A small network was shown many inputs. Here are its activations along a few directions, one row for each input.
In each table, some parts of the input vary, and every possible input appears once, in random order.
A made-up example of a description, with smaller parts first: one of 4 places along a line, together with either a single point or one of 9 places along a line or (one of 2 separate values, together with one of 5 places around a ring).
Shared parts are said once, and a part with two or three values counts as separate values.

Other details of the inputs vary at random and push rows far along three fixed directions, the same in every table; ignore that.

Table:
row 1: [ 34  33 -16  43  41  14 -11   9   8  63 -10]
row 2: [-12 -74 -12 -33 -46 -19  -9  -9 -30 -53  27]
row 3: [-33  -3  27  -4 -43   9   0  30 -32 -64 -40]
row 4: [ 17 -16 -28   4  42 -17  -2 -19  -2  47  35]
row 5: [ 48  25 -28  30  61 -13  -1  15  18  61   9]
row 6: [  1 107  53 -12   6  26   8  16  29  29 -27]
row 7: [-17 -41  -6   1  -4   8  -1 -48   1  33  28]
row 8: [ -5  62  67 -60 -44  30  -2  -3   1  18  16]
row 9: [  4  43  36 -53 -31  -2  -2  17  -1 -26   9]
row 10: [ 45  36 -21  24  56 -11   0  17  16  50   1]
row 11: [-30 -31   4 -15 -15  14   2 -43  -5  26  33]
row 12: [ 41 -40 -34  52  -8   7 -28  28 -19  -8 -23]
row 13: [ 14 -50  -6 -35  -6 -15  -9 -25 -16  15  55]
row 14: [ 12  -4 -19  60  22   6  -5  24   5   0 -42]
row 15: [-23  83  48 -65  -7   3  16  -5  12   6  20]
row 16: [-23 -41   0 -27  18 -21   8 -37   1  25  44]
row 17: [-17 -34  -1  -7  -3  10  -1 -48   2  35  27]
row 18: [-20 -42  -2   1   2   5   0 -46  -2  34  27]
row 19: [-27 -33   5 -35  15 -20   8 -34   0  14  36]
row 20: [-45  39  44 -35 -53  24  13  -9   8 -49 -22]
row 21: [ -9 -42 -16 -17  11 -19   6 -38   5  19  42]
row 22: [ 19   4   1  27 -41  19 -12  48 -13 -66 -49]
row 23: [ -6 -57 -15  -2   7 -30  -2   8 -34 -20   8]
row 24: [ 26  57  22 -22 -25  -2  -1  55   0 -45 -29]
row 25: [ 60  22  -5  32  16  12 -25  23  -1  65  -1]
row 26: [26 19 -9 44 37  9 -4  1 16 57 -9]
row 27: [  2 -42   3 -48 -18 -15 -13 -25 -18   9  53]
row 28: [ 48  19 -26  39  66 -20   0  14  19  52  -3]
row 29: [-39   4  14  -6 -48  21   8   5  -7 -66 -32]
row 30: [-15 -39 -11 -32  11 -15   5 -40  -4  22  47]
row 31: [  0 -13  -7   7  15  13  -4 -30   1  54  21]
row 32: [-30  74  60 -64   1  -3  19  -5  20   6  12]
row 33: [ 33  30  -7  49  41   9  -4   8  20  63 -12]
row 34: [-29  10  11 -18 -25 -11  16  19   3 -83 -31]
row 35: [ 31 -17 -43  54  38 -23   2  28   7 -13 -27]
row 36: [  3 -17 -38  32   1 -15   2  35  -8 -62 -30]
row 37: [ 26 105  30 -17  28  -1  12  25  34  23 -17]
row 38: [-27 -35   7  -3   5   5   0 -40   0  38  27]
row 39: [-30 -28   3 -16 -12  13  -1 -45 -12  24  32]
row 40: [  2 -23 -31  35   4 -20   7  31   2 -62 -35]
row 41: [ 34 -27 -28  21 -14 -13  -8  47 -15 -62 -26]
row 42: [ 34 -32 -27  48 -24   9 -19  41 -19 -33 -39]
row 43: [-36 -68 -23 -19 -24 -16  10 -22 -16 -56  17]
row 44: [-27 -35   4 -32  14 -20   9 -36  -2  12  36]
row 45: [-43   4  22  -1 -36  14   7  13  -3 -66 -45]
row 46: [ 26   4  -7  36 -34  16 -18  50 -13 -52 -50]
row 47: [-32  56  51 -48 -21  28  10 -27  12  31  20]
row 48: [-38  66  54 -51 -28  28   9 -20   8  19  17]
row 49: [ 16  65  16 -10  18  -6  10  17  25   7 -11]
row 50: [ 50   4 -37  37  61 -19  -3   7  19  49   1]
row 51: [ -3 -55 -32  41  -3   4  -4 -17  -2  -3  -6]
row 52: [-42 -73 -23  10 -34   8  -2 -30 -25 -38   7]
row 53: [  7  67   6  -1   6  -2   8  46   9 -41 -38]
row 54: [  0 -27 -26  61   5   3  -4  25  -5 -36 -53]
Description of these inputs: one of 2 separate values, together with either a single point or one of 6 places around a ring or (one of 4 places along a line, together with one of 5 places along a line).
Changing only the choice among 2 separate values turns row 42 into row 24. The same change can be made to row 38. Which row results?
> row 16
Change only the choice among 2 separate values in row 18. List by row number the other rows that result.
> row 28
A walk changes only the place on the ring of 6. It starts at row 42 and steps to row 8. List the rest of the walk in order.
> row 22, row 46, row 12, row 25

Table:
row 55: [ 59  69 -15   9  33  -1 -22  41  12  40 -10]
row 56: [  0  13  10   1  21  -5  -3 -10  30  19  -6]
row 57: [-16 -87 -26 -11 -53  -6   3 -34 -18 -40  35]
row 58: [-25  93  21 -38 -24   5   8  34  12 -71 -40]
row 59: [-27 -16 -11  -3 -35  -2  23  -9   7 -61  -6]
row 60: [ 43  76  17 -16  12  17 -15  11  34  53   7]
row 61: [ 12  85  -1   5   7  -4  19  38   9 -31 -27]
row 62: [ -7   5  58 -68  -4   2   2 -63  17  92  80]
row 63: [ -4 -15  -1  -3  44 -19  -7 -20   6  50  13]
row 64: [-35 -18  21 -18  11  22 -18 -64  -3 106  85]
row 65: [ -6  71  51 -37 -29  41   2   5  -2  -1 -25]
row 66: [ 69  35  -8  65  27  -8  -5  53  21  25 -40]
row 67: [-17  50  17   0 -13  26   3   4   7 -25 -53]
row 68: [-41  28  35 -29 -27  28  12 -31   0 -18 -12]
row 69: [-16  -3  -1 -28  30 -15  -3 -19  -7  21  22]
row 70: [ 42 -53 -15  21  50 -25  -8 -22  -9 105  50]
row 71: [ -2 -67   0  -5   0 -14 -13 -18 -15   7  23]
row 72: [ 44 -46 -73  73  -4 -13 -21  55 -24 -86 -48]
row 73: [ 26 -66 -44  54  68 -25 -10  -9   1  47   8]
row 74: [-12 -80 -61  93 -11   4 -11  26 -28 -29 -24]
row 75: [  1  96  56 -33 -26  42  -5  23   3  -8 -46]
row 76: [ -16   83   73 -113  -19   10    9  -40    5   65   82]
row 77: [ 57  42 -63  83  47 -14   2  77   9 -32 -64]
row 78: [  5 -20  32 -35  16 -12  -4 -36  -5  78  58]
row 79: [ -26  -81  -12    8  -61   -7  -14    7  -12 -106  -35]
row 80: [ 30 -22 -69  60  34 -15  -5  28  -1 -33 -27]
row 81: [  7  54  31   2  38  -9  11  14  15  31 -10]
row 82: [ 53  25 -41  41  62   0 -11   0  37  73   0]
row 83: [ 51  60  15  38  11   7 -10  58  32  -8 -53]
row 84: [-47 -14  12 -47 -36   8  14 -41  13 -35  26]
row 85: [-72 -45  13 -62 -65   4  25 -50   2 -73  30]
row 86: [-49 -54   6 -10 -37  -6  11 -22   7 -76 -10]
row 87: [ 46 -60 -52  52  35 -28  -8  26 -30  18   4]
row 88: [ -15 -111  -40   23  -35   12   -3  -22  -43  -37   -8]
row 89: [-24  35  34 -30  -9  19  23 -45   4  47  16]
row 90: [-87 -27  44 -99 -42 -14  31 -60 -26 -31  61]
row 91: [-42 -26  -5  18 -21  20 -23  -8 -13  -3   6]
row 92: [ 25 -10 -24  -2  -3 -13  -1   4 -16  10  25]
row 93: [  8 -50  12 -33  30 -16 -23 -52  -7  95  65]
row 94: [ -22 -105  -24  -17  -21  -16  -12  -26  -40  -38   36]
row 95: [-37 115  61  -3 -43  42   6  54  10 -36 -42]
row 96: [-11 -22  -1 -15 -53  11  -3   2   2 -72  -7]
row 97: [ 15  -6 -21  10  59 -19   6  -2  -3  51  22]
row 98: [ 15 -13 -20  33  35  13   5 -31   0  65   5]
row 99: [ 62 -41 -56  54  26  -4 -13  12   9  33   8]
row 100: [-15  77  33 -28   8   1  13  31   7 -32 -26]
row 101: [-17 -29   3 -23 -33  -9   3  21 -29 -62  -5]
row 102: [-40 -47  -6  14 -27 -22  21  19 -17 -92 -40]
row 103: [-18  46  31 -40 -42   2  -4  53 -13 -87 -47]
row 104: [ 12 -62 -31  40  35 -17   2 -24  14  33  16]
row 105: [ 35  78  17  34  35  -4  16  34  41  32 -35]
row 106: [ 30  62  21  12  -2  28   6  25  -5  27 -37]
Changing only one part turns row 86 into row 56. The same change can be made to row 71. Which row results?
> row 93
Changing only one part turns row 61 into row 77. The same change can be made to row 57. Which row results?
> row 99
What do these inputs look like to the network?
> one of 4 places along a line, together with either one of 3 separate values or (one of 2 separate values, together with one of 5 places around a ring)
Change only the choice among 2 separate values in row 100. List by row number the other rows that result.
> row 94
A walk changes only the place on the line of 4. It starts at row 91 and steps to row 64. List the rest of the walk in order.
> row 95, row 74
Change only the choice among 3 separate values in row 67. List by row number the other rows that result.
> row 75, row 91
